Each row below holds a small network's activations on one input, seen along a few directions.
In each table, some parts of the input vary, and every possible input appears once, in random order.
A made-up example of a description, with smaller parts first: values(3) and (point or ring(9) or (line(4) and ring(8))).
Shared parts are said once, and a part with two or three values counts as separate values.
In the rows, zero is written as 128.

Other details of the inputs shift rows strongly along two fixed directions, in all tables alike. That doesn't count.

Table:
R1: [140 111 137 108 142 134 109 136 111 141 142 135 159]
R2: [103 110  94 243  83 124 206  86 143 174 211  67  37]
R3: [133 171 124 142 109 115 122 155 115 107  75 186 134]
R4: [117 132  81 178  98 117 140 100 156 138 108 124 103]
R5: [141  66 123 102 156 146 109 103 129 166 184  89 157]
R6: [ 98 143  89 173 103 117 143 103 149 129 110 117  94]
R7: [119 179 134 136 123 124 124 157 117  89  62 177 120]
R8: [130 151 147 110 131 129 122 149 114 109  97 161 134]
R9: [105  90 151  85 154 147 129 103 126 138 181  74 126]
R10: [138 122 155  87 132 131 116 135 111 118 150 134 131]
R11: [122  84 144  89 143 139 125 104 123 152 189  87 142]
R12: [149 133 117 131 140 133 103 147 117 135  96 164 161]
R13: [128 125 159 100 160 138 139 142 137 110 131  95 138]
R14: [134 116 147 103 137 126 111 141 106 134 150 139 152]
R15: [129 117 147  96 146 142 122 128 120 130 134 123 141]
R16: [146 152 148 122 143 128 136 160 136 106  89 139 145]
R17: [134 112 139  99 153 147 118 125 127 136 128 120 145]
R18: [123 132  73 183  94 113 135 102 152 142 110 132 112]
R19: [138  86 151 101 151 125 133 124 133 151 193  76 154]
R20: [113 140  97 173  70  86 137 112 130 133 151 136  87]
R21: [138 153 151 104 126 128 118 149 114  99 102 163 120]
R22: [143 161 106 149 122 128 115 148 128 120  63 179 145]
R23: [131 107 133 102 163 160 113 122 135 126 120 111 142]
R24: [119 149  99 182  90  92 160 121 157 128 123 114 109]
R25: [127 158 154 104 133 132 117 149 114  89  99 156 113]
Description of these inputs: point or (line(4) and (point or line(5))).
A walk changes only the line(4) part. It starts at R7 and steps to R8. List the rest of the walk in order.
Answer: R3, R14

Table:
R26: [ 94 119 114 176  86 119 178  79 145 144 193  70  39]
R27: [163 122 178  71 193 180 101 169  93 121 104 158 188]
R28: [171 173 178  75 185 174  83 201  78  89  34 224 182]
R29: [170 180  66 205  92 101 104 161 141 121  24 215 151]
R30: [ 95 139  97 147 109 125 129  94 150 117  95 121  96]
R31: [160  89 155  77 188 158 101 152 118 157 147 118 201]
R32: [128 223 116 166  82  85 124 178 113  75  21 229 127]
R33: [ 89  95  92 144 115 129 147  64 167 149 165  56  99]
R34: [156  80 175  97 183 160 155 133 135 144 185  67 139]
R35: [113 163  68 205  81 105 136 126 138 140  87 170 113]
R36: [115 153  66 193 103 109 149 110 175 128  71 113 114]
R37: [145 138 177  87 175 166 107 170  93 102  99 162 145]
R38: [102 150 110 140  77  76 129 122 126 124 128 149 116]
R39: [113 166  87 230  70 112 184 115 153 123 109 130  54]
R40: [114 105 186  55 153 129 128 133 111 116 200  83 131]
R41: [ 96 146  77 185  75  99 135 102 130 146 123 144  88]
R42: [ 86  58  69 159  67  92 143  27 146 189 250  53  70]
R43: [137  72 185  63 192 182 127 131 107 140 194  81 155]
R44: [155 103 157 106 176 151 122 147 122 147 139 111 177]
R45: [ 98  74 110 172 121 113 179  84 160 172 226  29  92]
R46: [110 210 104 151  87  88 119 149 150  68  13 192 115]
R47: [142 102 217  26 179 150 126 146 108 110 200  83 136]
R48: [160 124 157  56 132 118  76 157  99 106 110 178 176]
R49: [159  88 129  88 152 153  90 121 115 148 154 138 170]
Describe the family of inputs behind these rows.
Answer: line(4) and (point or line(5))
Changing only the line(4) part turns R30 into R33. The same change can be made to R42. Which row results?
Answer: R49
A walk changes only the line(5) part. It starts at R26 and steps to R37. List the rest of the walk in order.
Answer: R28, R41, R42
Change only the line(5) part in R47. List by row number the other rows that result.
Answer: R32, R38, R40, R48
